Each row has a name. Each piece below is followed by the name of the row it came from. Each question is about the rows just above it.

[109 139 142 145]  q943
[139 109 135 148]  q720
[100  61 109 162]  q518
[135 109 139 143]  q510
asked: [139 143]
q510
asked: [109 139 143]
q510
Where do [109 139 142 145] appear?
q943
The row with [109 139 142] is
q943
Which row holds [135 148]?
q720

[172  71  86  89 180 201  97 125  99  65 132  82  55 164  48  63 194  90
  93 165 201  92 168 157 115 165  67 190 157 183 136 163  67 130 118 115
 108  85 175 168  83 141 137 148 122  61 188 130 172  49 107 125 136  82] = q182
[ 67 130 118 115 108  86 171 168 153 162 146  90  97 164  63  48  66 166
 193 145  92 156 195 159 104  92 200  53 154  89 139 117 133  48 128  66
 162 207 123  80  74 148 147 185 117  99 131  79 110 203 141 170 154  83] = q857
[ 60  99 140 184  98 195 171 168 153 162 146  90  97  94 206 201  66 166
  91 145  92 156 195 159 104  92 200  53 154  89  94 117 133  48 128  66
 162 207 123  80  74 148 147 185 117 173 131  79 110 203 141 170 154  83] = q511
Where do [ 67 130 118 115 108  85] appear?
q182
[ 67 130 118 115 108  86 171 168 153 162 146  90  97 164  63  48  66 166
 193 145  92 156 195 159 104  92 200  53 154  89 139 117 133  48 128  66
 162 207 123  80  74 148 147 185 117  99 131  79 110 203 141 170 154  83] is in which row?
q857
[ 60  99 140 184  98 195 171 168 153 162 146  90  97  94 206 201  66 166
  91 145  92 156 195 159 104  92 200  53 154  89  94 117 133  48 128  66
 162 207 123  80  74 148 147 185 117 173 131  79 110 203 141 170 154  83] is in which row?
q511
[164  48  63] is in which row?
q182
asked: [ 66 166 193 145]
q857

[155 179 153 155 194]  q398
[ 92 159 131 148 128]  q998
[159 131  92 148  51]  q15
[179 155 153 135  95]  q848
asked: [159 131  92 148]
q15
asked: [179 155 153]
q848
[ 92 159 131] is in which row?
q998
asked: [155 179]
q398
Which row holds [179 153 155 194]?
q398

[133  88 105 131 167  86 135  94 113 115 130 135 119 142] -> q479
[113 110 118 170 161 125 152 119 128 131 103 157 139 153] -> q875
[101 146 131 108 110 124 134 114 102 111 128 137 104 117] -> q988
[139 170 137 101 121 137 132 149  97 144 158 152 136 126] -> q991
[151 120 109 107 156 142  80 142 118 110 118  82 116  99] -> q502
[135 127 128 132  76 115 111 114 147 120 122  96 136  98] -> q698
[139  86  88 135 105 167 131 143 142 172 148 153 171 166] -> q516
[115  94 121 123 110 156 146 142 134 139 126 122 126 131] -> q731
[153 125 131 131  99 109 104 112 122 122 101 114 118  74] -> q487
The row with [142 134 139 126 122 126] is
q731
asked: [151 120 109 107 156 142  80]
q502
asked: [ 88 105 131 167  86 135]
q479

[119 110 178  68  68] = q370
[142 128 146 101 101] = q184
[147 161  88 210 210] = q881
Which row holds [178  68]?
q370
The row with [110 178  68] is
q370
asked: [119 110 178  68]
q370
asked: [161  88 210]
q881
The row with [178  68  68] is
q370

[127 121 133 127 130 133 128 122 124 127 136 139 125 125 125 126 135 125] -> q450
[128 129 129 126 129 128 128 129 129 128 127 127 128 127 126 128 128 128] -> q803
[130 130 128 128 127 128 129 131 128 129 127 127 131 130 128 127 125 130] -> q524
[127 130 129 126 129 128 128 130 130 128 127 127 128 127 126 128 128 128] -> q577
[128 129 128 126 147 127 128 135 107 137 149 138 128 115 138 119 130 131] -> q858
[133 133 128 128 125 129 128 136 128 130 125 126 134 133 129 126 121 133] -> q900
[135 113 108 134 147 127 128 135 107 137 149 138 128 129 128 127 128 126] -> q150
[129  70 185 191 133 128 174 107 112 147 136 134  92  90 111  87 137 143] -> q670
[142 123 146 114 138 108 149 134 119 143 128 124 130 151 143 137 116 140] -> q832
[128 126 129 147 128 127 128 135 107 137 149 138 128 115 138 146 126 119] -> q850
asked: [128 129 128 127]
q150
Which row holds [128 129 128 126 147 127]?
q858
asked: [136 139 125 125]
q450
Which row holds [114 138 108 149 134 119 143 128 124 130 151]?
q832
asked: [128 129 129 126 129 128 128 129 129 128 127 127 128 127 126 128 128 128]
q803

[132 116 137 135 123 137 122 136 127 113 134 116 132 129 138 127 155 137
 144 140 129 120 113 122 132 119] : q541
[109 154 107 136 148  90 122 126 119 157 109 150 118 141 100 126 156 136
 103 155 125 111 127 138 139 108] : q328
[ 98 159 109 131 169  59 122 123 111 171 111 153  91 163 123 102 126  93
 101 165 117  68 117 147 147 103] : q19
[122 147 118 110 126 105 129 137 126 143 123 135 102 143 113 126 134 124
 117 116 120 103 122 134 131 126] : q452
[100 128 127 139 156 111 123 108 118 144 113 136 139 133 105 107 115 109
 107 152 143 124 138 140 132 116] : q782
[122 134 121 136 133 120 124 127 126 135 120 135 133 129 122 130 146 134
 120 142 129 131 129 129 132 117] : q206
[133 141 122 109 112 127 132 138 132 131 127 130 115 129 128 135 122 124
 122 101 124 129 128 129 124 136] : q872
[119 145 116 126 158  91 136 109 125 159 124 152 107 139 102 123  93 126
 108 130 129 132 143 139 129 138] : q724
[119 145 116 126 158  91 136 109 125 159 124 152 107 139 102 123  93 126
 112 133 127 116 139 141 132 138] : q567
[133 141 122 109 112 127 132 138 132 131 127 130 115 145 128 135 122 124
 120 101 125 129 128 129 124 136] : q255
[141 125 128 140 137 127 132 120 133 129 137 135 129 124 134 138 122 146
 139 139 138 143 124 125 129 136] : q539
The row with [139 141 132 138] is
q567
Which row holds [119 145 116 126 158  91 136 109 125 159 124 152 107 139 102 123  93 126
 112 133 127 116 139 141 132 138]?
q567
[107 115] is in which row?
q782
The row with [138 143 124] is
q539
[155 125 111 127 138] is in which row?
q328
asked: [130 115 145 128]
q255
asked: [132 129 138]
q541

[129 119 119 120 120 130 119 118 127 119 117 119 120 128 116 119 119] = q34
[129 125 122 119 120 120 119  73 139 120  49 121 123 138  74 117 120] = q853
[129 119 119 120 120 130 119 118 127 119  91 119 120 142 116 119 119] = q269
[129 119 119 120 120 130 119 118 127 119 117 119 120 142 116 119 119] = q410
[129 125 122 119 120 120 119  73 139 120  49 121 123 122  85 135 133] = q8
[109  89  90 104 104  81 108  93  87 102  98  95  94  85  80 104 102] = q930
Where do [135 133] appear?
q8
asked: [127 119  91]
q269

[150 130 140 158 128 104 129] -> q579
[127 129 120 118 126 124 127] -> q957
[141 165 113  91 110 143 132] -> q288
[129 130 127 122 127 132 119] -> q239
[113 131 124 114 154 112 145] -> q644
[114 135 140 115 122 136 126] -> q537
[134 132  85 132 173 116 113] -> q545
[158 130 140 150 142 129 127] -> q67
[112 145 138 106 127 150 116] -> q140
Where do [113 131] appear?
q644
Which row holds [129 120 118 126 124]?
q957
The row with [158 130 140 150] is
q67

[ 89  95  50 115 126] -> q333
[189 179 109 136 148] -> q781
[105 144 106 138 142] -> q849
[ 55 115 145 138 138] -> q440
[ 89  95  50 123 105] -> q896
[180 187 182 154 151] -> q485
asked: [115 145]
q440
[123 105] is in which row?
q896
asked: [144 106 138]
q849

[131 115 121 137 125 125 159  65 127 136 129 145 134 142 142] : q381
[131 115 121 129 145 136 125 159 137 125  65 127 135  86 101] : q82
[128 123 117 145  90 134 121  68 137 125  65 127 135  86 101] : q842
asked: [128 123 117 145  90 134 121  68 137 125  65 127 135  86 101]
q842
[129 145 136 125 159 137 125  65 127] is in which row?
q82

[137 186 191 204 202 157  77  99 112  99 133 182] : q299
[ 98 136 191 188 212 146  87  94 106  97 126 179] : q387
[106 177 158 210 191 162  71 104 118 102 137 182] : q725
[104 170 166 207 197 159  74 101 115 101 135 182] : q739
[137 191 186 194 209 150  83  96 107  98 128 181] : q585
[111 193 141 215 177 166  69 111 123 106 141 179] : q835
Which row holds [146  87  94 106]?
q387
asked: [137 191 186 194 209 150  83  96 107  98 128]
q585
asked: [136 191]
q387
asked: [137 191 186]
q585
[186 191 204 202 157  77  99 112] is in which row?
q299

[ 94 108 109 132 163 178 140 161  80  89 156  96  88 196  82  80  85] -> q696
[ 67  70 189  55 125 120 173 127 186 194 116 208 110 122 119 157 189] -> q749
[100 129 186 148 118  94 108 112 132 129  69 119 205  74 186 152 121] -> q9
[ 99 136  82 113  67  70 189  56 125 120 173 146 108 117 134 123 127] -> q307
asked: [125 120 173 146 108 117]
q307
asked: [ 67  70 189  56 125 120 173]
q307
asked: [ 94 108 112 132]
q9
Which row holds [120 173 127 186 194 116 208 110 122 119]?
q749
asked: [129 186 148 118  94 108 112 132 129  69 119 205]
q9

